Each row below holds a small network's activations on one input, seen along a few directions.
In each table, some parts of the input vary, and every possible input appears once, in random order.
Descriptions start from the smaller parts, as in this example, which fits no table here: line(4) and (point or ring(9) or (values(3) and ring(5))).
Shared parts are said once, and a part with two or three values counts as separate values.

Table:
r1: -1.795; -5.883; 1.827; -4.553; 1.243; -1.115; 7.685; 1.230; -5.432; -2.625; -2.729
r2: -4.601; -2.949; 2.214; -3.859; 0.304; -0.005; 0.050; -5.221; 0.521; 3.419; 0.740
r3: 0.792; -6.614; 2.152; -8.004; -1.736; -3.422; 6.672; 2.383; -2.995; -2.826; -0.394
r4: 0.794; 5.962; -5.561; 6.789; -0.098; 0.483; -6.224; -1.389; 0.759; -1.543; 0.255
r5: -0.732; -5.464; 2.290; -6.335; 1.103; -1.206; 8.635; -0.081; -3.447; -2.682; -0.304
r6: 4.219; 4.387; -1.026; 6.828; 2.679; 3.583; -6.694; 2.146; 2.805; -1.498; 2.936
r7: -3.179; -4.102; 1.989; -5.416; -2.578; -2.052; -1.886; -2.820; 0.958; 3.216; 0.599
r8: 1.618; 8.670; -0.347; -0.051; 0.624; 1.964; 7.596; 3.617; -1.874; 5.935; -6.303
r9: 1.259; 5.390; -2.816; 6.042; 1.071; 3.656; -4.459; 2.401; 2.068; -1.681; 1.910
r10: 4.338; 4.954; 1.240; 5.925; 3.346; 2.338; -7.948; 1.883; 3.975; -3.130; 3.493
r11: 0.807; 5.230; -8.149; 7.171; -2.363; 0.832; -4.675; -0.619; 3.155; -3.041; -2.421
r12: 1.813; -7.353; 3.788; -6.161; -1.464; -4.709; 7.710; 2.859; -2.249; -0.820; 1.183
r13: -2.177; -4.868; 3.601; -3.512; -2.235; -3.352; -0.876; -2.410; 1.709; 5.212; 2.283
r14: -5.573; -3.451; 1.750; -2.120; 0.499; 0.067; -0.569; -3.818; -1.623; 3.395; -1.763
r15: 2.417; 6.090; -2.953; 7.257; -0.394; 2.937; -5.018; -0.162; 1.672; -1.332; 0.512
Question: What do these inputs look like to the network?
Answer: point or line(6) or (values(2) and line(4))
Question: Start at r11 and move only the line(6) part, one step at a time. The first step leads to r4. Which rows follow, in order?
Answer: r15, r9, r6, r10
Question: Change only the values(2) part in r12. List by row number the other rows that result.
Answer: r13

Table:
r16: 0.249; 1.687; -2.865; 1.400; 1.121; 1.521; 4.606; 1.379; -3.351; -3.608; -3.586
r17: 3.412; 4.678; -0.850; 0.505; 1.219; 1.879; 3.222; 3.691; -0.087; -1.827; -1.074
r18: -0.848; -8.912; 5.687; -6.711; 0.106; -3.071; 1.730; 0.062; -0.629; -0.535; 2.843
r19: 3.084; 1.258; 0.905; 5.219; 1.552; 0.667; -6.399; 1.047; 2.731; -1.639; 4.446
r20: -4.856; 0.787; -2.009; 1.079; 0.181; 1.188; -1.880; -4.176; -0.500; 1.799; -2.122
r21: 4.499; 6.059; -0.788; 4.832; 1.898; 2.510; 0.943; 5.277; 0.022; -0.440; -0.712
r22: -1.119; 3.719; 0.318; 0.253; -0.015; 1.672; -3.311; -2.160; 2.472; 3.491; -0.033
r23: -3.933; -4.799; 5.102; -6.547; -0.553; -1.386; 3.875; -2.770; -0.838; 6.322; -0.071
r24: -0.402; -3.810; -2.372; -0.042; -3.130; -2.515; -2.828; -1.090; 0.837; -3.182; 1.777
r25: 0.088; 5.236; 0.440; 4.516; 0.680; 2.153; -5.795; -0.701; 2.281; 4.819; 0.139
r26: 0.925; -3.516; 4.134; -6.470; 0.770; -1.986; 9.667; 3.071; -4.358; 0.769; -1.556
r27: -3.394; 0.366; -3.048; -0.187; -3.016; -1.710; -1.390; -3.373; 0.781; 3.493; -2.065
r28: -1.389; -3.567; -1.727; 1.203; 0.571; 0.203; -3.274; -2.063; -0.440; -4.593; 1.765
r29: 1.621; 1.283; -3.687; 0.241; -2.084; -1.456; 5.128; 2.071; -1.754; -1.908; -3.718
r30: 2.062; -0.468; 0.760; 0.709; 0.701; 0.331; -4.296; -0.265; 2.832; -2.961; 3.966
Question: What do these inputs look like to the network?
Answer: values(3) and (point or line(4))
Question: Changing only the values(3) part turns r18 into r23. The same change can be made to r24. Which row results?
Answer: r27
Question: Change only the values(3) part in r28. List by row number the other rows that result.
Answer: r16, r20

Table:
r31: -3.005; 4.193; -6.985; 4.486; -0.010; 2.476; -0.261; -1.314; -2.629; -2.615; -5.844
r32: -0.777; -5.221; 1.324; -0.214; 0.398; -1.880; -3.524; -1.302; 0.543; -2.394; 4.054
r33: 4.975; 5.493; -3.024; 3.462; -0.496; 0.584; 2.889; 5.808; -0.876; -1.074; -3.134
r34: -3.199; -1.576; 2.710; -0.652; 0.615; -0.680; -2.678; -2.964; 0.739; 4.852; 1.611
r35: 1.755; -2.701; 3.074; -3.142; 3.956; 1.726; 5.538; 1.815; -2.466; -5.108; 1.748
r36: -2.263; 0.399; 1.396; -3.783; -1.528; -1.049; -2.063; -3.681; 2.677; 4.343; -0.168
r37: -3.296; -1.248; 2.011; -2.922; -1.796; -0.250; -1.888; -2.740; 2.712; 5.339; 0.486
r38: 1.248; 4.387; -2.562; 4.285; 0.112; 1.983; -5.635; 0.231; 2.094; -0.129; 1.158
r39: -2.909; -1.128; 1.956; -2.648; -0.742; -0.273; -2.075; -2.553; 0.828; 4.998; 0.821
r40: 3.585; 6.479; -0.187; 3.609; 4.990; 5.314; 2.960; 2.973; -0.937; -3.357; -0.361
r41: 3.200; 6.040; -5.373; 4.265; -1.525; -0.046; 5.328; 2.282; -0.650; -1.462; -2.347
r42: 1.501; 2.685; -1.164; 7.310; 1.689; 1.891; -6.178; -0.688; 2.331; -0.399; 2.027
r43: -2.803; -2.945; 3.566; 0.104; 0.771; -0.586; -2.529; -3.602; 0.942; 4.800; 1.789
r44: 3.453; -3.391; 0.059; -2.742; -1.355; -2.734; 5.308; 4.585; -2.245; -2.926; -1.107
r45: -0.846; -4.854; 0.569; -2.458; -1.990; -1.412; -2.789; -1.095; 2.482; -1.887; 3.006
r46: 0.131; -3.082; -0.050; -3.310; -1.682; -2.260; -2.876; -2.133; 2.423; -2.756; 2.276
r47: -2.949; -1.178; 2.661; -1.206; -0.847; -0.365; -2.305; -3.199; 0.302; 4.891; 0.554
r48: -6.970; -1.295; -2.382; -2.635; -0.835; 0.321; 3.140; -4.131; -3.454; 2.614; -6.015
r49: -4.530; -4.791; -3.734; -2.225; -0.920; -0.863; 2.168; -2.507; -3.844; -4.696; -3.632
r50: -0.531; 0.642; 4.359; -3.579; 4.068; 2.893; 6.270; 0.056; -2.270; 1.965; -0.606
r51: 1.149; 4.182; -1.798; 5.587; 0.039; 1.856; -5.785; -0.413; 1.550; -0.214; 0.888
r52: 0.981; 3.928; -1.879; 6.392; 1.503; 1.656; -6.281; -0.085; 2.049; -0.290; 1.967
r53: -0.555; -4.742; 1.294; -0.742; -1.023; -1.564; -3.109; -1.571; 0.137; -2.205; 2.972
r54: 1.736; -2.921; -2.111; -2.129; -2.409; -3.460; 7.598; 1.039; -2.073; -3.280; -0.341
r55: -0.712; 0.544; -0.818; -2.609; -2.285; -2.228; 8.459; -0.608; -1.751; 3.706; -2.674
r56: 3.136; -3.136; 3.456; -3.354; 1.153; -1.293; 4.445; 5.722; -2.439; -3.540; 0.034
r57: 4.867; 6.084; 0.264; 3.043; 2.084; 2.167; 1.779; 6.894; -0.943; -1.717; -2.069
r58: 0.841; 4.203; -2.459; 3.937; -0.929; 1.907; -5.409; 0.089; 3.863; 0.177; 0.953
r59: 1.734; 5.702; -2.907; 2.861; -0.671; 1.017; -5.436; -0.892; 3.782; -0.774; 0.258
r60: -0.509; -4.700; 0.579; -2.189; -0.933; -1.441; -2.918; -0.947; 0.637; -2.130; 3.288
r61: 0.800; 0.429; 4.716; -4.006; 1.279; -0.083; 5.141; 3.948; -2.252; 3.612; -2.370
r62: -0.370; -6.630; 2.144; 0.559; 0.547; -1.807; -3.375; -1.904; 0.775; -2.465; 4.233
r63: 1.131; 0.150; 1.294; -3.354; -1.227; -1.519; 6.092; 2.889; -2.039; 4.120; -3.457
Question: Changing only one part turns r34 into r52. The same change can be made to r55. Which row results?
Answer: r41
Question: What do these inputs look like to the network?
Answer: values(3) and (point or line(4) or line(6))
Question: Start at r42 and move only the line(6) part, one step at a time. The first step leads to r52. Which rows follow, in order?
Answer: r51, r38, r58, r59
Question: Start at r40 and move only the line(4) part, one step at a time. The first step leads to r57. Which rows follow, in order?
Answer: r33, r41
